Each row below holds a small network's activations on one input, seen along a few directions.
Each table varies a few parts of the input and shows all the possible inputs, shuffled.
A made-up example of a description, with smaller parts first: one of 3 separate values, together with either a single point or one of 11 places around a ring or (one of 4 places along a line, together with one of 8 places around a ring).
Shared parts are said once, and a part with two or three values counts as separate values.

Other details of the inputs shift rows strongly along two fixed directions, in all tables alike. That doesn't count.

Table:
x1: [  7  31  42  62  32  23   7 -25 -19  -5   2]
x2: [  1  31  28  33   6  14  -9  -8 -15   6   7]
x3: [-25   3   9  43 -68  32  45  21  47  55  41]
x4: [ 15 -31 -67 -28  23 -18   3 -13 -17   3  -3]
x5: [-25  10  41  31 -36   4  20  20  37   7   8]
x6: [ 34  29  -2  64  27  39  17 -34 -42  24  38]
x7: [  7  32  37  52  43  24  -4 -32 -32 -10   1]
x8: [-27 -21 -29 -69 -31 -42 -16  43  16  -6 -20]
x9: [-12 -26 -16 -49  -2 -43  -3   8  26  -2 -26]
x10: [-23 -18   5  37 -45  25  49  13  39  34  22]
x11: [ 35   0 -66 -15  83  -3  -7 -53 -78 -27   7]
x12: [-35 -27 -22 -66 -24 -42  -9  36  23 -22 -17]
x13: [ 10  31  49  46  28  21   5 -31 -27  -7  14]
x14: [-18 -23 -19 -40   0 -33 -18  10  13  -7 -29]
x15: [-13  -7  -4  43 -24  26  35  -4  31  44  25]
x16: [ 26 -31 -48 -79 -22   3   0  23   2 -81 -15]
x17: [-45   2  59  39 -66  19  34  30  67  27   3]
x18: [ 19  28  47  58  44  25  -6 -46 -27  10   1]
x19: [ 27   7 -10  39  16  29  -2 -22 -20  26  32]
x20: [-23  17  45  40 -15  18  12  10  17   3  14]
x21: [  0 -32  -4  14 -31   8  29  26  23  13  13]
x22: [ 31  49  39  45  33  20  -4 -35 -38   7  13]
x23: [ 23   6 -16 -31  71 -26 -14 -36 -49 -37 -20]
x24: [-28 -22 -13 -47  -8 -29  -5  26  12 -16 -25]
x25: [ 18  46  39  56  42  32 -23 -30 -36  18  13]
x26: [-10  -4 -22 -45   6 -24 -31   8  -2  -2 -21]
x27: [ 19  30  35  57  52  21 -17 -36 -35   6   3]
x28: [-39   1  31   3 -75  -1  16  44  60  29   3]
x29: [ 32  15 -22 -35  67 -24 -34 -35 -48 -14 -15]
x30: [-21 -24 -10 -52  -4 -31   1  11   9 -20 -29]
x31: [ -7  -5 -37 -53  22 -28 -38   8 -13 -12 -22]
x32: [-58 -16  33   7 -61   2  25  47  68  14  -8]
x33: [ 16  33  39  65  51  26 -16 -39 -30   8   5]
x34: [-20  -8  -9 -38 -29 -20 -15  24  29  14 -15]
x35: [ -9 -14 -20 -43  15 -32 -11  -3 -14 -26 -31]
x36: [  8 -47 -37 -19 -19 -16   8  25  21  13  -1]
x37: [-39 -12  39   0 -64  -4  35  33  67  20 -10]
x38: [-19  13  43  16 -45   2  23  19  41  29  10]
x39: [  5 -21  -8  32 -15  15  16  -4  19  26  23]
x40: [ 23 -35 -37 -53 -25  14  -2  18  23 -54 -22]
x41: [26 -8 -7 25 -7 20  4  7 -4 31 22]
x42: [ 33 -15 -64 -34  28 -17 -17 -12 -45 -14  14]
x43: [ -2 -25  -2  10 -65   6  27  46  38  33  23]
x44: [-17 -40 -64 -52 -42 -20  12  30  32  28  -1]
x45: [ 22  40  39  45  43  29 -18 -41 -35  14   7]
x46: [ 36  16   1  57  39  30   7 -39 -46  -5  44]
x47: [-15 -18 -22 -34  15 -29 -22   8   5 -12 -26]
x48: [  9 -13   8 -11 -73  51  14  37  53 -15   0]
x49: [  2 -27 -55 -33   1 -19  16   0 -13  -9  11]
x50: [ 12  25  35  52  30  17  -9 -30 -13  10   0]
x51: [ -7  16  34  26  -4   5   5 -10  -3  -3   4]
x52: [ 29 -23 -47 -71 -33  11  -4  29   3 -62 -15]
x53: [  4  -2 -35 -50  14 -39 -23   9 -20 -22 -22]
x54: [-13   5  34  39 -11   6   5   2  28  19  -6]
x55: [ 22   2   4  55  25  34  15 -29 -25   5  31]
x56: [  3  -3 -28 -47  16 -29 -34  -6 -18  -6 -25]
x57: [-15   8  39  10 -19  -4  21   4  26   4  10]
x58: [ 27  26 -24 -15  71 -13 -39 -26 -71 -33  -9]
x59: [  8   4 -31 -42  44 -22 -44  -7 -32 -14 -19]
x60: [-21  10  30  17 -16   3   5   8  13  -3   5]
x61: [-11 -18 -29 -72 -10 -42 -16  18  -2 -15 -25]
x62: [-40   7  57  34 -68  13  29  32  61  22  14]
x63: [-18  11  34  30   5  14   5   0   5   1  -2]
x64: [ 50  17  10  64  45  31   9 -30 -53  -5  39]
x65: [ 11 -12 -24 -43  27 -38 -17 -12 -10 -13 -30]
x66: [  5  37  33  43  17  21 -12 -11 -22   8  13]
x67: [-11 -25 -56 -39 -11 -19  19   6   2  -5  16]
x68: [-28  10  42  23 -61   8  15  23  40  30   4]
x69: [-22  11  39  23 -20   8   8  16  16   5  11]
x70: [ -6  20  41  22 -26  14   5   3  30  36   4]
x71: [ 18   3 -20 -48  40 -36 -13 -17 -36 -36 -16]
x72: [-26 -38 -31 -64 -26 -50 -13  22  31  -5 -38]
x73: [ 30   1  20  21 -17  62  20  -2   4 -47   2]
x74: [ 42   9 -74 -20  77  -2 -23 -49 -76  -5  11]
x75: [  1  -2 -30 -43  17 -30 -29   5  -8  -7 -24]
Each input here is: one of 5 places around a ring, together with either a single point or one of 4 places along a line or one of 10 places along a line.
Q: The inputs of x45 and x61 match in every part but the place on the ring of 5. If x41 is changed in the same way as x45 into x61, which row does it become?
A: x43
Q: The inputs of x59 and x63 match in every part but the place on the ring of 5. If x29 is changed in the same way as x59 into x63, which row does it become?
A: x23
Q: Which other rows does x39 become when the place on the ring of 5 takes its other values? List them by row number.
A: x19, x42, x46, x55

Table:
x76: [  3  26  50  63  14  18  15 -29   2  32   9]
x77: [-10  40  61  52  10  26 -16  -9  -2  19  -5]
x78: [ 14  17  54  60   1  48  10 -18  11  -8   9]
x79: [-12 -36 -33 -93 -26 -48  -2  29  23 -34 -28]
x80: [ -3  43  57  55  13  14  -8 -17   2  27   5]
x81: [ 29  14  12  66  -1  58  12 -19  -3   7  29]
x82: [-36  -1  36  -9 -77   1  25  47  64  10  -5]
x83: [  5  14 -10 -17  58 -23 -33 -20 -37 -21 -28]
x84: [ 27  10 -13 -17  42   4 -27 -17 -34 -46 -21]
x85: [ 17  -3 -47 -10  45 -14 -20 -23 -40  -2  -5]
x86: [-19 -40 -71 -85 -22 -47  -7  23  18  15 -13]
x87: [-11  25  59  60  10  22  14 -18   0   1  19]
x88: [ 44 -10 -35 -15  47   5 -18 -24 -48 -40  -8]
x89: [ 17   0 -49 -13  45 -15 -12 -22 -51 -22  11]
x90: [ 25   4 -46 -16  43 -21 -25 -28 -41   7   1]
x91: [-10 -40 -45 -88 -26 -47  13  26  20 -30 -29]
x92: [ -8 -34  -4   0 -71  22  22  48  60  15  11]
x93: [ 23  25  16  53  -3  50  27 -22 -13  17  39]
x94: [-44 -24  -8  -3 -62   5  35  35  49  26  24]
x95: [  9   1  -7 -17  61 -23 -26 -29 -33 -22 -23]
x96: [ -2  18  38  64   8  23  19 -14 -15   9  28]
x97: [-44 -15  39  -7 -62 -18  14  31  75  36  -7]
x98: [-25 -21  21  -1 -85   5  40  43  60  21  11]
x99: [-17  39  57  62   6  21   9  -8  -3   2  14]
x100: [ 43   5 -50 -21  37  -3  -9 -26 -52 -25   9]
x101: [-20 -32  -7   0 -76  34  33  37  66  20  16]
x102: [-57   1  38 -11 -68  -8   6  49  53   9  -6]
x103: [ 26  15  -6 -23  31  10 -41 -13 -36 -43 -22]
x104: [ 19  -5 -29 -12  58 -21 -22 -27 -49 -13 -14]
x105: [  8  16  20  56   9  26  13  -5 -16  15  35]
x106: [-27 -48 -73 -79 -17 -40  -3  27  19   6 -19]
x107: [  0  49  60  45  12  18 -23 -15  -7  27   2]
x108: [ -5  18  49  69  17  25  19 -25   4  23   2]
x109: [ 19  22  23  54  10  20   0 -14 -10  43  27]
x110: [ 26  -6 -41 -14  54 -15 -24 -16 -47  -3  -5]
x111: [ -8 -53 -51 -81 -23 -32   4  27  29 -37 -37]
x112: [-56 -22  31   9 -69  -7  46  39  68  18   3]
x113: [ 50   3 -42 -23  42  -4 -12 -16 -55 -24   9]
x114: [-18 -43 -50 -81 -20 -63 -13  26  19   5 -24]
x115: [ 26  29  -3 -32  34  -5 -33 -16 -50 -38 -16]
Q: What do these inputs look like to the network?
A: one of 5 places along a line, together with one of 8 places along a line
Q: The inputs of x87 and x78 match in every part but the place on the line of 5. If x89 is changed in the same way as x87 into x78, which row does it become?
A: x81
Q: The inputs of x93 and x86 match in every part but the place on the line of 5. If x79 is changed in the same way as x93 into x86, which row does it become?
A: x97
Q: A walk changes only the place on the line of 5. It starts at x88 and steps to x98. List the rest of the walk in order.
A: x96, x104, x114
Q: Which other rows does x110 become when the place on the line of 5 takes its other values? List them by row number.
A: x92, x105, x109, x113

Table:
x116: [  3  25   5   8  33  -2 -24 -20 -29   4  -1]
x117: [ -1 -28 -20 -10 -36  -1  10  18  30  11  15]
x118: [ -9 -30 -54 -52 -16 -20  12  22   4 -15  -3]
x119: [ 17  -7 -21  11   4  25   7  -6 -10   2   0]
x120: [-28  28  62  73 -19  30  10   0  24  41  23]
x121: [ 22   6 -37  -7  32  11  -4 -17 -48 -20   6]
x122: [ -5 -15   1  33 -28  27  24   3  26  19  22]
x123: [  6 -20 -12  -8 -37  14  17  25  31  18   6]
x124: [31 -3 -8 18  5 16  6 -6 -5  9 14]
x125: [  0 -10 -20 -55  -3 -35 -14  10  -1 -19 -27]
x126: [ -4 -17  -7 -45 -12 -22 -10  13  19  -6 -29]
x127: [ -7   0  10  46 -39  49  24   4  30  24  17]
x128: [ 30   7  -7  28  12  26   0 -19 -13   3  22]
x129: [-19 -12  -2  16 -41  27  27  16  32  16  19]
x130: [ 31  16 -11 -12  66 -12 -37 -32 -50  -8 -16]
x131: [  6  -5   9  44 -16  37  28   0  17  20  15]
x132: [-26 -20 -34 -52  18 -50 -20  19 -13 -11 -19]
x133: [-20 -38 -18 -12 -59  -8  32  36  41  16  10]
x134: [ 10  21  17   8  38   1 -14 -16 -35 -43  -5]
x135: [ 47  11 -28   5  61   0 -13 -34 -70 -22  25]
x136: [ -7   9  24  41  12   9  25 -31   8  19  11]
x137: [ 29  36  -2  -2  62  -9 -31 -36 -63 -15  -5]
x138: [  5  -8 -32 -28 -18   0   8  18   1  -4  10]
x139: [  4 -15 -28 -28 -22 -11   6  19   6  -3  14]
x140: [ -4   5  20 -11 -13  -5   5   7   9 -15 -13]
x141: [  1  13  -1   1  21  -8 -22 -11  -9   7  -9]
x142: [ 20   9 -27  12  26  28  -4 -24 -38 -12  10]
x143: [ 41  -8 -28  14  52  12  -3 -35 -49 -12   9]
x144: [-16  19  41  52   2   8  36 -21   5  25  23]
x145: [ 14  25  12   0  31   6 -18 -25 -29 -14  -6]
x146: [  3   4  17   3  10  -5  -5   1  -9 -32 -11]
x147: [-17 -31 -32 -45  16 -44 -21  15   0  -3 -30]
x148: [-21 -11   5 -19 -24 -19  -5  25  33  22 -16]
x149: [  8 -27 -59 -43   0 -20   6   9 -10 -21  -8]
x150: [-23   9  27  15 -33  -6   6  19  29  28  -2]
x151: [ 14  -5 -23  17   9  24   8 -16  -7  -3   9]
x152: [-32  -5   1 -34 -35 -21  -9  26  33  15  -9]
x153: [ 19  19  16  48  -5  37  12 -12  -4  14  35]
x154: [  4  30  12  24  49  -7 -19 -23 -43   1   5]
x155: [ -4  11   2  16  47  -7 -22 -17 -32  -1   0]
x156: [-33  -9  65  38 -60  25  26  34  67  14  -2]
x157: [ 36  16   7  -6  61   3 -21 -34 -47 -33 -18]
x158: [ 31   8 -22  12  15  27  -3 -17 -18  -1  14]
x159: [-11   5   5   2   7 -19 -10   4  -6   9  -8]
x160: [  2  17  13  34  38  -6 -12 -17 -30   7  -2]
x161: [-35 -14  24 -14 -67  -1  12  33  69  19 -13]
x162: [  7 -37 -46 -48 -21 -31   3  24   6  -6   4]
x163: [-27 -14   8 -37 -29 -10  -4  27  27 -26 -17]
x164: [-21 -10 -11 -49 -24 -29 -15  21  20   3 -17]
x165: [ 21 -24 -54 -50  -4 -27  -4  13  -8 -16  -1]
x166: [  5   8  18  58  -5  40  25 -16  -3  17  35]
x167: [-18  -3  13 -29 -15 -13  -1  21   9 -31 -15]
x168: [ -8 -28 -19 -19 -38  -4  11  23  25   8  19]
x169: [  2  26  43  74 -37  65  29   0  23  36  42]
x170: [ 17  14  -1  14  58  -8 -27 -30 -39   1 -10]
x171: [-19 -27 -31 -48  -3 -51  18   3  10  -3 -14]
x172: [-14 -26 -20 -13 -31  -6  23  20  16   5  16]
x173: [ 11  35  42  49  10  27  -8 -26  -3  20   7]
x174: [-15 -28 -32 -25 -53  -2  23  36  32   5  -3]
x175: [ -5 -20 -21 -63  -1 -37 -14  20  -3 -46 -33]
x176: [ 20  11  24  12  33  11 -12 -16 -22 -27 -16]
x177: [  1  26  37  17   7  21  -1 -14  -5 -12   0]
x178: [  2 -12 -15  -9 -44   7  20  28  26  13  10]
x179: [ -1  26  67  62 -20  34   9  -5  24  41   8]
x180: [ 12  29   4  -3  45 -11 -25 -21 -43  -4  -1]
x181: [-19 -31 -15 -30  -5 -35  21   2  25   9 -15]
x182: [  0   6  -3  16  45  -6 -22 -21 -26   0  -9]
x183: [-38 -17   1 -15 -30 -23  30   7  39  18   2]
x184: [ 40 -19 -36 -15  35  -7 -12 -15 -36 -11   7]
x185: [ -3  29  68  60 -14  46  14 -12  22   9   9]
x186: [-11 -19 -12 -49  -8 -20 -14  16  16 -36 -30]
x187: [-13  23  43  63  -1  22   0 -11  15  31  10]
x188: [ -4   3  -8 -29  -1 -27 -15   8  -1   4 -15]
x189: [  2 -10 -34 -68   6 -46 -27   7 -14 -15 -30]
x190: [-44 -14  32  -8 -63   1  14  42  63  -7  -7]
x191: [ 18  26   3  10  45   3 -28 -31 -31   0  -4]
x192: [ -6  24  63  68 -10  40  10  -6  23  -4   8]
x193: [-14  24  28  22  -2  -1  -3   4   1  21   6]
x194: [ 11  25  19  -3  29   2  -9 -17 -31 -29  -6]
x195: [ -6  -3 -16 -55   0 -32 -14  10  -6 -20 -21]
Q: What do these inputs look like to the network?
A: one of 5 places around a ring, together with either a single point or one of 6 places around a ring or one of 9 places along a line
Q: The inputs of x143 and x172 match in every part but the place on the ring of 5. If x131 is changed in the same way as x143 into x172, which row does it become?
A: x118
Q: The inputs of x156 and x146 match in every part but the place on the ring of 5. If x123 is changed in the same way as x156 into x146, which row does it become?
A: x178
Q: The inputs of x142 and x121 match in every part but the place on the ring of 5. If x190 is changed in the same way as x142 into x121, which row does it become?
A: x134
Q: Which other rows does x127 become when the place on the ring of 6 takes its other values? List them by row number.
A: x117, x122, x128, x151, x158
Q: Which other rows does x193 become when the place on the ring of 5 takes its other values? List them by row number.
A: x116, x141, x148, x150
Q: A walk changes only the place on the line of 9. It starts at x182 and steps to x187. List the rest of the walk in order.
A: x141, x191, x173, x161, x185, x186, x192
